Here are a small network's activations along a few directions, averaged over the inputs that share one value of a field.
Values that are neighbours, or in one group, have similar rows; names and order tell nothing.
In the rows, zero is written as 500.
Random noise pushes rows far along 8 fixed directions. That doesn't count. These rows show it; they differ only by the noise:
| 388 | 587 | 409 | 529 | 430 | 143 | 468 | 591 | 528 | 237 | 447 | 590 | 433 | 340 | 544 | 392 | 455 | 562 |
| 500 | 509 | 290 | 453 | 789 | 612 | 546 | 561 | 419 | 669 | 548 | 428 | 603 | 468 | 575 | 670 | 433 | 704 |
| 264 | 513 | 259 | 509 | 445 | 505 | 561 | 698 | 537 | 620 | 351 | 492 | 412 | 529 | 658 | 687 | 525 | 499 |
| 470 | 565 | 550 | 476 | 405 | 529 | 634 | 466 | 581 | 711 | 333 | 406 | 434 | 533 | 623 | 577 | 509 | 493 |
| 345 | 497 | 549 | 509 | 348 | 156 | 588 | 574 | 712 | 366 | 275 | 446 | 361 | 532 | 623 | 322 | 616 | 529 |
| 447 | 700 | 586 | 506 | 489 | 193 | 428 | 535 | 664 | 430 | 130 | 391 | 309 | 487 | 490 | 519 | 664 | 737 |
| 565 | 345 | 599 | 558 | 425 | 344 | 463 | 762 | 515 | 294 | 298 | 437 | 254 | 486 | 590 | 739 | 503 | 850 |
| 405 | 391 | 508 | 434 | 656 | 650 | 593 | 520 | 591 | 693 | 550 | 411 | 662 | 679 | 597 | 466 | 565 | 415 |
| 155 | 681 | 491 | 496 | 367 | 497 | 477 | 559 | 642 | 601 | 355 | 587 | 557 | 551 | 515 | 459 | 569 | 174 |
| 559 | 414 | 509 | 491 | 357 | 438 | 425 | 561 | 568 | 547 | 359 | 372 | 264 | 738 | 650 | 694 | 722 | 540 |


Values of N:
n6: | 350 | 345 | 755 | 567 | 256 | 575 | 604 | 683 | 547 | 310 | 300 | 608 | 366 | 500 | 503 | 540 | 397 | 507 |
n14: | 511 | 704 | 460 | 541 | 217 | 523 | 585 | 343 | 401 | 631 | 381 | 537 | 291 | 452 | 435 | 557 | 513 | 417 |
n1: | 434 | 786 | 207 | 515 | 559 | 410 | 286 | 453 | 423 | 463 | 427 | 568 | 399 | 419 | 488 | 739 | 557 | 586 |
n2: | 457 | 615 | 428 | 564 | 489 | 536 | 532 | 382 | 395 | 571 | 592 | 587 | 564 | 356 | 318 | 386 | 424 | 405 |
n3: | 438 | 571 | 751 | 596 | 419 | 619 | 474 | 618 | 600 | 531 | 276 | 562 | 498 | 309 | 207 | 525 | 449 | 498 |
n9: | 714 | 480 | 504 | 432 | 638 | 391 | 374 | 401 | 516 | 501 | 572 | 368 | 575 | 559 | 490 | 330 | 645 | 493 |
n10: | 190 | 607 | 402 | 578 | 356 | 587 | 493 | 577 | 528 | 523 | 426 | 643 | 459 | 553 | 383 | 465 | 529 | 211 |
n5: | 276 | 420 | 635 | 564 | 401 | 518 | 516 | 609 | 470 | 191 | 640 | 760 | 553 | 396 | 439 | 382 | 269 | 443 |
n4: | 731 | 153 | 447 | 418 | 508 | 652 | 899 | 372 | 571 | 712 | 738 | 310 | 646 | 604 | 789 | 247 | 478 | 414 |
n11: | 309 | 408 | 508 | 592 | 364 | 525 | 363 | 815 | 599 | 347 | 317 | 587 | 407 | 551 | 350 | 563 | 604 | 410 |
n15: | 117 | 645 | 384 | 545 | 480 | 430 | 584 | 579 | 641 | 502 | 208 | 553 | 444 | 483 | 502 | 422 | 612 | 512 |
n13: | 588 | 572 | 660 | 460 | 568 | 827 | 768 | 343 | 427 | 814 | 585 | 417 | 776 | 202 | 471 | 448 | 149 | 490 |
n7: | 465 | 928 | 551 | 471 | 657 | 438 | 312 | 218 | 485 | 553 | 419 | 549 | 625 | 368 | 330 | 465 | 473 | 480 |
n8: | 503 | 410 | 364 | 509 | 583 | 485 | 639 | 643 | 599 | 588 | 347 | 374 | 439 | 511 | 470 | 498 | 571 | 690 |
n12: | 434 | 514 | 707 | 439 | 407 | 521 | 318 | 511 | 629 | 500 | 391 | 499 | 475 | 753 | 474 | 553 | 690 | 264 |
N is arranged as 5 separate groups.
List the group mates of n11, in the order listed.
> n3, n8
List the group mates of n15, in the order listed.
> n6, n5
List the group mates of n14, in the order listed.
> n2, n10
List the group mates of n13, in the order listed.
> n9, n4

Values of V:
v11: | 433 | 267 | 185 | 513 | 244 | 531 | 728 | 546 | 396 | 528 | 683 | 574 | 406 | 482 | 643 | 429 | 433 | 417 |
v2: | 365 | 448 | 369 | 462 | 815 | 746 | 758 | 581 | 518 | 841 | 454 | 387 | 604 | 485 | 470 | 463 | 470 | 687 |
v7: | 521 | 643 | 338 | 538 | 377 | 166 | 300 | 434 | 535 | 180 | 573 | 577 | 251 | 678 | 467 | 449 | 743 | 515 |
v14: | 328 | 427 | 643 | 557 | 518 | 420 | 683 | 441 | 661 | 423 | 463 | 478 | 548 | 593 | 506 | 215 | 492 | 505 |
v8: | 775 | 602 | 916 | 568 | 205 | 335 | 405 | 485 | 466 | 312 | 373 | 491 | 383 | 175 | 449 | 672 | 233 | 687 |
v13: | 491 | 324 | 786 | 541 | 205 | 275 | 651 | 566 | 650 | 329 | 472 | 521 | 478 | 467 | 505 |  83 | 495 | 210 |
v9: | 483 | 407 | 547 | 457 | 725 | 796 | 675 | 700 | 547 | 791 | 339 | 404 | 662 | 465 | 580 | 758 | 359 | 612 |
v4: | 312 | 728 | 899 | 492 | 537 | 418 | 620 | 397 | 746 | 466 | 178 | 488 | 607 | 262 | 438 | 297 | 293 | 578 |
v1: | 587 | 690 | 281 | 560 |  59 | 428 | 455 | 318 | 404 | 565 | 519 | 556 | 316 | 332 | 526 | 550 | 456 | 216 |
v5: | 400 | 666 | 654 | 432 | 866 | 870 | 393 | 414 | 461 | 742 | 568 | 576 | 839 | 515 | 145 | 423 | 531 | 337 |
v15: | 164 | 961 | 390 | 397 | 876 | 267 |  76 | 518 | 641 | 311 | 298 | 590 | 607 | 512 | 303 | 438 | 760 | 504 |
v6: | 278 | 924 | 473 | 529 | 473 | 635 | 421 | 602 | 327 | 550 | 297 | 713 | 503 | 148 | 446 | 851 | 227 | 566 |
v10: | 209 | 428 | 479 | 530 | 633 | 386 | 449 | 773 | 624 | 274 | 477 | 628 | 726 | 343 | 462 | 410 | 425 | 445 |
v3: | 504 | 728 | 131 | 511 | 612 | 571 | 500 | 329 | 315 | 734 | 432 | 500 | 386 | 601 | 526 | 760 | 590 | 632 |
v12: | 693 | 251 | 398 | 532 | 650 | 456 | 653 | 723 | 502 | 558 | 368 | 222 | 414 | 508 | 608 | 604 | 533 | 989 |
V is arranged as 5 separate groups.
List the group mates of v3, in the order listed.
> v7, v14
List the group mates of v1, in the order listed.
> v13, v12
List the group mates of v10, in the order listed.
> v8, v9
List the group mates of v5, in the order listed.
> v11, v2
